Each row below holds a small network's activations on one input, seen along a few directions.
Each table varies a few parts of the input and shows all the possible inputs, shuffled.
Descriptions start from the smaller parts, as in this example, which fits no table here: one of 6 places along a line, together with either a single point or one of 9 places around a ring or (one of 3 separate values, together with one of 5 places around a ring).
Shared parts are said once, and a part with two or three values counts as separate values.

Other details of the inputs vary at random and push rows far along two fixed directions, the same in every table; ignore that.

Rows:
R1: [  1 -10 -22 -20  -5 -13 -65   1  -4 -16  15 -23  24  17]
R2: [  5   1  16   2  -3  11  35   4 -10  -7 -16 -10 -31   1]
R3: [ -5 -26 -17 -36 -27 -14 -69   3 -27 -36  -7 -54  19  32]
R4: [  6  12  16  17  14   5  45   0   7  15  -1  27 -14 -13]
R5: [  6  -2  25 -17 -19  15  26   6 -22 -29 -39 -43 -45  20]
R6: [ -8 -31  -3 -55 -41 -11 -79   0 -40 -60 -33 -80   7  51]
R7: [  2  12 -34  13  28  -9 -52  -1  28  26  45  33  40 -20]
R8: [  4  17  15  13  16  12  38   1  10  13  -1  25 -23 -17]
R9: [  2  18  17  11  13   7  40   2  10  14  -4  30 -17 -18]
R10: [  2   8  25  -7  -3   6  33   1  -6  -7 -19  -4 -28   3]
R11: [ -2 -10 -21 -20  -2 -12 -63  -3  -4 -15  16 -25  22  15]
R12: [  1  -2  22 -20 -14   9  13  -1 -18 -27 -27 -35 -36  19]
R13: [-29 -27   9 -11 -39  -9  65 -26  18  35 -11  23  -3 -49]
R14: [ 3  3  7  7  3  1 24  4 -1  6 -1 11 -8 -8]
R15: [ -4  -1   3  -7  -6  -6 -10  -2  -3  -7  -4  -2   6   5]
R16: [  0   9  24  -7  -5   9  30   2  -7  -8 -23  -1 -29   0]
R17: [ -5 -22  36 -29 -47   9  25   1 -45 -55 -69 -75 -40  47]
R18: [ -1  -8 -26  -2   7 -16 -54  -2   3   4  27   4  38   4]
R19: [  5   9   8  27  14  14  46   3   7  16  -2  19 -14 -13]
R20: [ -7 -19  -9 -41 -24 -13 -69  -2 -23 -37  -9 -52  14  34]
R21: [  8  22  15  14  19  11  38   1  15  16   2  21 -24 -15]
R22: [ -2   5  24  -3  -8   6  34  -1  -7  -8 -23  -1 -24   3]
R23: [ -1  -2 -16 -25  -1 -13 -67  -3   1 -16  15 -21  20  18]
R24: [  8   7  17   1  -2  12  33   5  -5  -6 -18 -12 -32   2]
R25: [  1  17 -14  36  33  -8  15  -4  30  44  43  65  27 -33]
R26: [  3  -6 -38  21  21 -17 -39   2  15  27  46  34  52 -17]
R27: [-33 -37 -42  -9 -26 -34 -23 -29  34  50  40  38  65 -55]
R28: [  4  18  15  13  17  11  38   1  11  13   0  26 -22 -18]
R29: [ -2 -16 -33  10   3 -12 -48   1   0   5  21   1  47   6]
R30: [ -1  -4 -18  12   6  -4 -18   2   3   9  13  10  26  -2]
R31: [  7  10 -19  30  30  -2   8   2  22  34  39  45  17 -30]
R32: [  6  16  12  23  15  13  42   4  11  15  -3  23 -16  -9]
R33: [  4  15  26  -8   1  10  28   0  -1  -9 -16  -5 -35   6]
R34: [ -3 -27   8 -25 -35   2 -18   3 -37 -44 -42 -64  -8  42]
R35: [  1  13  17  16  11   2  46  -3   8  15   0  27 -13 -12]
R36: [  0  -2 -42  27  24  -7 -41   0  19  27  46  29  49 -15]
R37: [ -8 -21 -26  -5 -13 -13 -53  -1 -11 -13   7 -23  39  21]
R38: [  4  14  22  -4   0  15  26   3  -1  -7 -22  -7 -34   1]
R39: [  0  14 -30   8  27 -10 -53  -1  29  24  47  39  40 -17]
R40: [  3   8  18   5  -2  15  33   4  -4  -8 -22  -8 -27   9]
R41: [ -1  -4 -37  20  17 -19 -38  -1  17  27  47  35  53 -17]
R42: [ -2  -2 -16 -26  -3 -11 -71  -1   1 -17  11 -19  21  16]
R43: [  7  17  13  15  14  10  41   4  10  14   3  25 -22 -14]
R44: [  7  14   7  28  14  16  43   4  10  17  -4  18 -15 -12]
R45: [ -1 -22 -25 -13 -10 -14 -56   3 -14 -15  10 -23  32  17]
R46: [  1  -2  19   3 -10   4  40   2 -12  -7 -19  -5 -22   4]
R47: [  2   8   9  25   9  11  47   4   4  17  -5  25 -10 -13]
R48: [  3   4   5 -14  -4   5 -14   0  -5 -14  -8 -24 -14  14]
R49: [  3   4  24  -2  -4   7  33   2  -8  -8 -25  -1 -25   2]
R50: [  5   5  14  10  -2  18  34   4  -6  -5 -24 -14 -27   7]
Description of these inputs: one of 2 separate values, together with either a single point or (one of 4 places along a line, together with one of 6 places along a line).
The inputs of R15 and R22 match in every part but the choice among 2 separate values. If R31 is changed in the same way as R15 into R22, which row does it become? -> R2
The inputs of R36 and R19 match in every part but the choice among 2 separate values. If R48 is changed in the same way as R36 into R19, which row does it become? -> R21
Change only the choice among 2 separate values in R17. List by row number the other rows that result. -> R37
Start at R32 and move only the place on the line of 4, one step at a time. The first step leads to R1. Which rows follow, in order? -> R23, R42
Change only the choice among 2 separate values in R7. List by row number the other rows that result. -> R38

Rows:
R51: [ -9 -19 -47  -6   3 -37 -70 -11  21  27  58  28  70 -20]
R52: [ 13 -12  12 -34 -25  12 -29  12 -38 -59 -40 -90 -37  56]
R53: [-12 -15 -50   1  -3 -15 -60  -7  24  30  40  17  58 -26]
R54: [ -4  -1 -22 -23   9 -21 -61  -7  11   2  41   5  23  -7]
R55: [  6   4  27  25   8   5  89   4 -10  14  -7  29 -32 -17]
R56: [ 17  29  30  19  28   8  62   8   7  12   3  35 -37 -10]
R57: [ -3  33  33  12  17   7  55  -6  23  19  -5  47 -25 -18]
R58: [  2 -16 -53  33  16 -11 -56   3   8  20  40  12  68  -2]
R59: [ -5  -6  18 -56 -39  12 -28  -1 -20 -47 -47 -76 -41  29]
R60: [  9   3 -23   8  17   6 -52  11  -2  -9  12 -11  19  14]
R61: [  6  12  22  27  11   3  69   8   0  20  -6  46 -12 -19]
R62: [-13 -21 -26  -7 -16  -8 -34 -12   8   9   7 -15  31  -7]
R63: [  5  22  12  13  18  20  58  -5  25  28   9  23 -43 -36]
R64: [ -1  10 -40  15  33 -23 -86   1  19  14  55  38  71   7]
R65: [-19 -16 -22  -8 -12 -26 -48 -13   8   7  19  14  54   1]
R66: [ -1 -13  18 -59 -40   9 -25  -4 -21 -49 -43 -88 -47  35]
R67: [-13 -26  35 -60 -60  -6   1  -3 -41 -55 -63 -69 -34  34]
R68: [ 12  -1 -29   6  17   2 -46   9  -4  -7  26 -20  12  12]
R69: [  3   6  24  27  10   6  69   5  -5  14 -13  41 -13 -15]
R70: [ -9 -14 -24   9   0 -23 -47  -2  -5   1  20  13  59  15]
R71: [ -4  -1   6  19  -1  13  74  -8  16  34   4  23 -27 -41]
R72: [-14 -19 -14 -18 -14 -19 -37  -9  -1  -1   7   6  34  -5]
R73: [ -5   8 -29  -8  21 -23 -73  -9  25  16  47  29  49 -12]
R74: [ -4   8 -18 -25   6 -19 -67  -3  14   1  29  13  29  -6]
R75: [ 10  -4  26 -34 -29  20 -13  16 -42 -63 -59 -86 -49  54]
R76: [ -6   0 -31 -14   7  -2 -67  -6  20   8  24  -1  26 -10]
R77: [ -1   1  11  16  -4  12  72  -7  18  31  -4  19 -27 -34]
R78: [  4   7 -31   5  31 -17 -75   5  10   7  44  31  51   0]
R79: [  9   6 -54  26  36  -8 -86   6  18  17  54  14  62   2]
R80: [ -6  -9  19 -49 -35  11 -25  -6 -20 -46 -47 -80 -37  34]
R81: [-19 -20 -33  -3 -16 -10 -45 -13  12  11  12  -7  46  -2]
R82: [ 11   1  13  41  10  21  89   8  -6  17  -9  13 -34 -17]
R83: [ -1 -31  12 -21 -40  13  -7   9 -48 -54 -59 -79 -20  47]
R84: [  5  10 -44  29  31  -3 -71   6  18  13  42  16  56  10]
R85: [  7  26  31   0  15   4  55  -3  19  17   3  33 -39 -23]
R86: [ 14  35  29  20  29  10  53  12   8  14   0  46 -29 -14]
R87: [  3   7  11  50   9  20  72   6   2  18 -16  25  -8  -3]
R88: [ 14  25  26  18  28   9  58   7   1  10   8  32 -37 -13]
R89: [  2 -27   8 -23 -41   9 -11  11 -45 -50 -52 -77 -18  44]
R90: [  1  27  33   3  17  10  52  -3  16  14  -8  42 -34 -24]
R91: [  9   5  22  25   9   0  73   5  -2  17  -2  33 -18 -14]
R92: [ -6   3  21  17  -5  21  82  -6  13  25 -24  24 -32 -34]
R93: [ 13  32  30  27  32  10  56   6   8  14  -1  42 -25 -10]
R94: [ 13   3   7  41  11  16  73  10   2  21  -4  17 -20 -13]
R95: [-14 -29  29 -51 -53 -10  -6  -9 -38 -50 -56 -67 -21  36]
R96: [-10   4 -18 -11  -1   0 -50  -9  18   1  10 -10  19   5]
R97: [-13 -36  21 -58 -56 -11  -7  -9 -42 -52 -43 -74 -28  32]
R98: [  4   9  23  34  14   3  72   2  -1  20  -6  42  -8 -15]
The inputs of R92 and R71 match in every part but one. If R78 is changed in the same way as R92 into R71, which row does it become? -> R88
The inputs of R97 and R65 match in every part but one. If R54 is changed in the same way as R97 into R65, which row does it become? -> R57
Describe the family of inputs behind these rows. -> one of 2 separate values, together with one of 4 places along a line, together with one of 6 places along a line
Change only the place on the line of 4 in R92. List by row number the other rows that result. -> R69, R72, R83
